A small network was trained on invented records. Each row is its activation on one of them, seen along a few directions.
Here are examples, each followed by its value of one field, K.
The word absent means that the record has no K.
Other fields move the rows too, some of them a lot.
[ 14  33  -4   1 -38  17   3 -80 -35  23 -51  -7 -26  34 -79  14 -42 -43
  18  29  17 -12  21   1  21 -39 -20  43  -4  13  27 -23 -56   9  -1  -2
 -21 -18  80 -30 -25  -4 -27 -37  37]
k2
[ -28   76  -25  -15    4   27   16  -30  -34  -24  -13  -24   29    7
  -11   22    9  -18   50   61   64  -15   13   13  -19   21   -1   11
  -67   -5   87   -9   10   24   37  -44   -8   19   85 -104  -40  -75
   44    1  -29]
k7
[ 16  29  32 -25 -44  26 -21 -31 -39  40 -46 -25 -21  86 -73 -21 -63 -25
  17   7  12 -49   2  -5   9 -55 -22  -6 -22  33  42 -48  -9  28  45 -29
 -23  20  59 -30 -16  20   2  12 -18]
k3
[ 24  -9   8 -23  -4  16 -27 -37 -35 -18 -14  20  40 -62 -27 -46   5 -13
   4  -4  24  49  -3 -58  30   8 -21  38   0 -22   9   8  -4  13  16 -56
   8  -6 -13 -34 -50  16 -16   4 -36]
k1
[ 58  16 -36  -2 -36  23 -57 -39 -22 -12 -12  22  34   2   3  -9  -1  27
   8  25  57 -26  16  41  -5  23  45  17 -21  -9  60  -1   3  26  34 -28
  17 -14  65   4  -9 -56 -15  24  52]
k8
[ 26  31   2 -17 -39  11 -60  44 -40   1 -20  19 -21  -8  -6 -36   9 -34
  38  40  -6  14 -33  17   4   3  -9  30  26  18  11 -34   8  39  -7  31
  21 -27  23  51 -41 -12   0  -9 -71]
k4
[-21   2 -23  26  30  12   5  47   2  38  42  38  -6  -4  34  19  30  14
   5 -56 -47  19 -40 -16   4 -16 -29 -13   3  28 -36  52   9  -4  -8 -29
   1   2 -16  55  -3   5 -21  13  22]
absent
[ 17  40 -25 -13  -4  50 -50 -13 -42 -12 -59  14  -3  25 -45  18  -4 -52
  45  69  31 -15  -8  39  20  36  35  22 -31  26  36 -47  -6  10  -4  50
   5 -55  83  -2   2 -73  -7 -18 -22]
k6
[ 13  55  43  29 -21  23 -48   2 -31  33  -6 -36 -22 -19 -51 -18 -10 -35
 -13  38  36 -21  24  -9  35  17 -45  -1   0  -8  57 -37 -76  23   5   5
  26 -20  24  -9 -36 -29  -4  50 -40]
k5
[ -25   74  -17  -35  -30   29   10  -86  -39  -29  -45    8   24  -19
  -34  -17    1  -82    8   69   34  -63    5    5   17   15   97    0
 -111   48   26   -7  -23  -20   27   32   -7  -10   50  -55  -37  -54
   38  -32  -29]
k6
[-42  38 -27  24 -24  33 -61 -16 -33   4  14  20  35 -23   2  -4 -33   1
  23  44 -21   3 -32 -25   6  13  16  10 -19   0   0 -28   9 -16 -20  55
  64 -18  21  16 -34 -42  18  -8 -47]
k4
[  7  33  33 -25 -14  22  13  -5  14  53 -27  40  50  27 -48  -8 -26 -16
 -28   2 -26 -31  23   3 -56 -21 -23 -22  11  27  36 -17  21 -30  45  16
  22   1  35 -16 -50  50  16 -12  15]
k3
[ -9 -16  28 -36  -8  69 -26  29  13  16   5  69 -14  54  66 -38  38 -26
   6  26 -17   7  13   5 -16   9 -29  47  19  51 -18 -25   0 -25 -44 -20
  13  26  41  -1   7  14 -26 -14 -13]
k2
[ -1  22  55   7 -24 -23  -6  14 -43  -3  11  -6  13 -27   2  24  -2  68
  21 -43   7  27   0  23  -6  50  18 -19  -2  -6 -11  19  10 -32  21  11
  -5  12  18  27   3  15 -37  22 -12]
absent
[ 69  34 -21 -31  39  -1  17 -46  -6  25 -32  16  83  33 -30 -13  -7 -60
 -29 -16  30 -18   4   0  34   8 -19  -4  -1  -1  43 -26  -9   9  41 -14
 -15 -13  11 -60 -76  -4  -5  31  12]
k5
[ 23  -8  58   1   7  74 -57   8 -28   2  19  47  25  30  15  20   7 -18
   7   1 -44 -31  29  39 -11   0 -23  -9  10  48  25 -50 -23 -44  24 -21
   1  -6  75 -18   9   6  10   4 -10]
k3
[ 72  36  -6   0 -22  23 -31 -75 -25  12 -43  15  32  69  -7  -5 -16 -36
 -27 -15  -7  -1  20  33  65  15 -49 -11 -32  29  40 -17 -22  17  35  20
  -1 -15  22   3 -17 -24   4  51  14]
k5
[-17 -44   6 -20 -24   8 -12   6   8  19  54  69  23 -19  -2   6 -53  48
   8  -9  29   4   3 -46 -18  25 -20  81  14  20 -30  37   5   4 -24 -80
 -22 -20 -41  -8 -43  27 -20 -19   3]
k1
[  39   66  -14  -55  -41   38  -53  -98  -85  -55  -99    6  -33   24
  -63  -40   -9  -10   75  100   41  -78   38   24   68  -53   43  -23
 -120  -41   64  -13   -8  -15   59   -8   23  -50   70  -88   13 -101
   40    2  -27]
k8
[  6  30 -15 -33 -19  35  32  -1  11   9   0  18  37  16  25   7  44 -32
 -21  38  28  13 -22 -21 -11   9  15  55 -44  25   9 -10 -16   2 -17 -20
 -43  16  81 -41 -25 -27 -10 -16 -19]
k2
[ 14  10 -37  24 -25  -8 -23  13 -12  13  58 -25  25  -5  -8   8 -31  21
  12 -18  26   4 -30   7 -24  43 -42  31  18  16  47 -18   9  53  53 -23
  49  20  70 -10 -23 -32 -37  10  18]
k7
[ 42  89 -33 -13  -7  -6 -17 -34 -49 -20 -61 -37  48  -4 -56  -5   1   0
  48  48  36 -20 -32   9  17 -23  32  26 -49 -37  59  -4 -14   8  -3  25
   6 -23 112 -80 -33 -62  17 -17 -27]
k7
[ 71  28 -43 -43 -61   8 -39 -88 -25  19 -97   7   9   7 -66 -39  -6 -35
 -21  48  85 -42  49  49  29 -43  47 -16 -75  13  91  18  17  18  26 -12
  46  -1  56 -39  21 -63 -10  13 -13]
k8
[  0   6   7   6   1   3 -55  -3  -5 -15  13  39 -36 -28 -13 -22 -21   0
  23  33   4  41  16 -23  42  56 -58  52  26  -8  25  -9 -19  26 -20  17
  63  -9   7  11 -25 -13 -18  26 -19]
k1
[ 16  -8  -1   3  -3  10 -27 -39  13 -25   2 -26 -12 -18  30  10   9  -6
   2 -20  -1  -2  -7  15  -5   9   1  10  11 -15   8   9  10  -7  44  42
   3  15  33  10  -5  23  21  20  34]
absent
[-13  70  -4 -33 -64  41  13 -95 -43 -41 -26 -14  29 -28 -25 -27  -1 -70
 -10  56  25 -90  -5   1  51  13 122  18 -70  59  52  -8 -21 -38  55  26
   5  -9  66 -38 -27 -80  54 -22 -24]
k6
[ 29  61   0 -32 -54 -10 -46  20  -4 -17  33  47  63  -8   8   2 -55  36
  33  29 -37 -13 -49  -2 -19 -58   0  68  -8 -16 -35  23   4 -23  -3 -13
 -34 -14 -50 -28 -61  23  39  18 -35]
k4

Here are new rows. What is K for each?
[ 17  33  -4   7 -36   4  17 -75 -40  36 -42  -9 -18  44 -82   5 -27 -44
  25  38  10   5   6  -5  21 -18 -14  52   7  44  34  -4 -40   9  -7  -6
  -8 -16  62 -26 -18  20 -36 -27  31]
k2
[ 21   6 -34 -32 -52  23 -59 -55  -4  17 -51  28  14  31 -82  45 -25  17
   9  73  53 -31  29  66  -3 -32  20  36 -40  13  42   2  -6  21   3 -63
 -15  -9  53 -17  28 -36 -37  -4  17]
k8
[ 60  14 -24 -29  -1  13 -17 -43  -6  18 -62  26   6  65 -18 -44 -23 -57
   6  -9  23  -9  39  36  65 -10 -24   1   3  26  42 -43   8 -10  20  -3
  37 -17  16 -42 -47 -14   9  61  -7]
k5
[-29  76  -9 -17   7  24  19 -37 -39 -26  -1 -22  23  28 -16  18  13 -14
  54  66  54 -28   3   5 -23  28 -13  18 -63  -5  83   3   1  33  38 -27
 -20  22  91 -92 -32 -75  36 -18 -37]
k7
[-36 -24  34   1 -25  31 -42  12  -1   2  34  75  -5   2   6 -12 -64  52
  13  22   1  -9  -6 -37   4   7 -29  35  36  30 -45  17   1   2 -42 -31
  16 -26 -39  26 -45  46 -19 -25  19]
k1
[-30  31 -25 -18 -38   3 -36  34 -44  -9  12  46  67 -20  15  14 -50  28
  15  11 -24  31 -28 -33 -22  -6 -16  63  29  -6 -33 -28   6 -24 -11   9
  11 -23 -47  14 -60  20  15   7 -19]
k4
[  2 -22  32   2  19   3   6 -22   8  60 -73 -25  11 -26  16 -50  -4   5
  16   4 -48  14  -9 -17  -6 -11   5   9  -6 -24  39  -2 -12  52   1 -12
  -9 -23 -17   9  12  -4  -8  12 -33]
absent
[  6  58  11 -35 -43  18 -84   4  24 -28   9  34  21 -11 -46   5 -42  21
  28  79 -45 -17 -54  35  14 -72  36  12 -12  -2 -33 -23 -17 -13   7 -25
 -21 -16  15 -18 -46  18   6  -4 -26]
k4
[ 23  21  49 -36 -35  66 -65 -29  -8   9 -33  21  -3   5 -26 -43 -32 -41
   6  20  -9 -53  29  -9 -33 -46  41 -38 -57  11  35 -28 -12 -41  23 -38
 -17  10  56 -48 -11  16  36 -32 -42]
k3
[ 38  25 -24 -27 -31  31 -27 -62 -30  10 -45 -13  35  -2 -52 -11  -1 -61
 -17  37  42 -65  15  31  49  21  93  23 -13  42  89  -7  -9 -27  39  55
  36 -31 106  12   6 -95   8 -34 -11]
k6
[-19  12  13 -29 -21  55 -19 -69  16 -16   1  32  16 -27 -44  -5 -30  17
  12  89  18 -35  15 -19  14  27  25 -46 -64  13  27  32 -22   4  33 -32
  21 -38  14 -23 -35 -29  24 -40 -17]
k1
[  72   38  -50  -18  -64    6  -40 -120  -30    4  -81  -18   38   13
  -66  -14  -23   -9   -5   37   54  -67   50   87   26  -25   83  -16
  -67   17  118   11   -2    0   39  -11   51    2   94  -37    1  -83
   27   26   38]
k8
[  5  46  39  -9   2  26  13 -16  17  48 -18  40  48  40 -38  -4 -34 -22
 -28   1 -11 -35  17  -1 -32 -21 -19 -32   9  34  36 -11  16 -13  50  17
  21   7  44 -10 -55  44  11  -5   1]
k3
[ 39 -20 -33  31  16  38 -38 -34  -2  23 -25  46   5  12 -32  -4   4 -22
  14  33  31  25  -2  13  28  27 -24   6  17  -2  21 -28  -8  10  -2  21
  -6 -59  26  17 -64 -22 -36 -28  10]
k1
[  5  72  48   3 -72  53 -15 -91 -57  10 -90 -28  38 -16 -48 -30 -18 -27
 -30  51  17 -59  45  -4  -8 -49  58 -18 -32   1  79 -16 -61 -44 -16  19
   4  16  57 -37 -40 -12  59  10  -8]
k3
[ 30  -5  30  -4  13  36   4  16   4  20  16 -28  -7 -10  28   2  18  46
 -23  44  24 -10 -19  -5   9  -9  -8 -19  -4  -6  19 -16   5 -34  -9  -1
 -27  23 -43  13   6  29 -31  -7 -35]
absent
[ 10   8 -15   1 -20  32  23  13 -18  22  40  42  45   7  72   5  55  -7
 -38 -16  -3  29 -57 -45 -14  26  -2  66 -49  62  -9   3  12   0 -32 -13
 -31   5  53 -14  -6 -11  -5  -4 -21]
k2
[ -9  77 -22 -23 -35   7 -42 -24  16 -10 -12  11  35 -43 -34  -8  -8  -2
  42  78  -4  -8 -17  37 -18 -13  41   3 -52  12  45  12   1 -14  21 -14
  21   5  23 -48 -43  -8  54 -13 -36]
k4
